Here are a small network's activations along a few directions, averaged over the inputs that share one value of a field.
Related values have similar rows: they may be neighbours, one step apart, or belong to one group.
(in the rows, 500 means zero)
Random noise pushes rows far along 2 fixed directions. That doesn't count. These rows show it; they differ only by the noise:
[661 559 483 629 360 389 536 459 482 488 517 474 428]
[581 577 445 868 235 471 604 336 368 386 492 570 244]
[518 603 617 466 460 595 502 427 410 485 333 346 454]
[574 587 579 486 444 519 504 453 448 499 395 374 470]


Field T:
t3: [480 531 509 272 618 798 489 589 494 595 376 437 463]
t6: [530 413 412 431 585 491 367 584 739 541 725 625 506]
t2: [394 511 446 581 417 719 528 324 449 440 536 655 233]
t10: [219 471 509 695 561 587 534 511 412 333 449 677 421]
t11: [465 401 428 821 320 503 508 370 441 321 769 724 489]
t4: [535 457 386 792 356 343 653 450 456 510 508 617 404]
t7: [521 483 440 466 493 534 503 403 522 535 395 419 449]
t8: [577 349 373 249 697 390 359 725 671 696 828 563 848]
t1: [536 534 554 254 588 373 535 577 575 598 409 296 620]
t5: [473 553 733 148 794 431 362 629 544 566 389 303 886]
t9: [489 451 470 595 430 262 577 612 473 448 492 564 458]
T is arranged as a ring.
A walk along T starts at t7 and steps to its neighbour t3. Put t10, t11, t4, t9 in the order it reaches them.
Answer: t11, t10, t9, t4
Name the neighbours of t6, in listed order.
Answer: t2, t8

Field F:
f2: [343 651 531 771 368 734 664 279 276 431  99 474  87]
f4: [650 653 672 285 555 481 444 547 541 526 238 306 473]
f1: [699 465 527  17 808 464 255 694 844 663 771 428 807]
f10: [551 339 259 553 434 374 578 415 556 709 717 595 449]
f7: [382 518 428 823 466 692 470 441 417 411 553 767 350]
f9: [487 508 452 276 539 611 419 522 667 676 729 415 638]
f5: [580 345 540 370 659  92 457 736 583 534 661 532 908]
f8: [403 481 671 241 629 550 519 559 347 379 377 199 759]
f11: [534 426 462 121 524 428 510 621 606 712 378 348 530]
f3: [373 508 464 777 497 421 486 564 522 355 539 712 497]
f6: [898 514 651 169 589 237 386 705 686 579 584 294 861]
F is arranged as a ring.
A walk along F starts at f6 and steps to its neighbour f4. Put f10, f5, f8, f3 in the order it reaches them.
Answer: f10, f3, f5, f8
Name the neighbours of f1, in listed order.
Answer: f7, f9
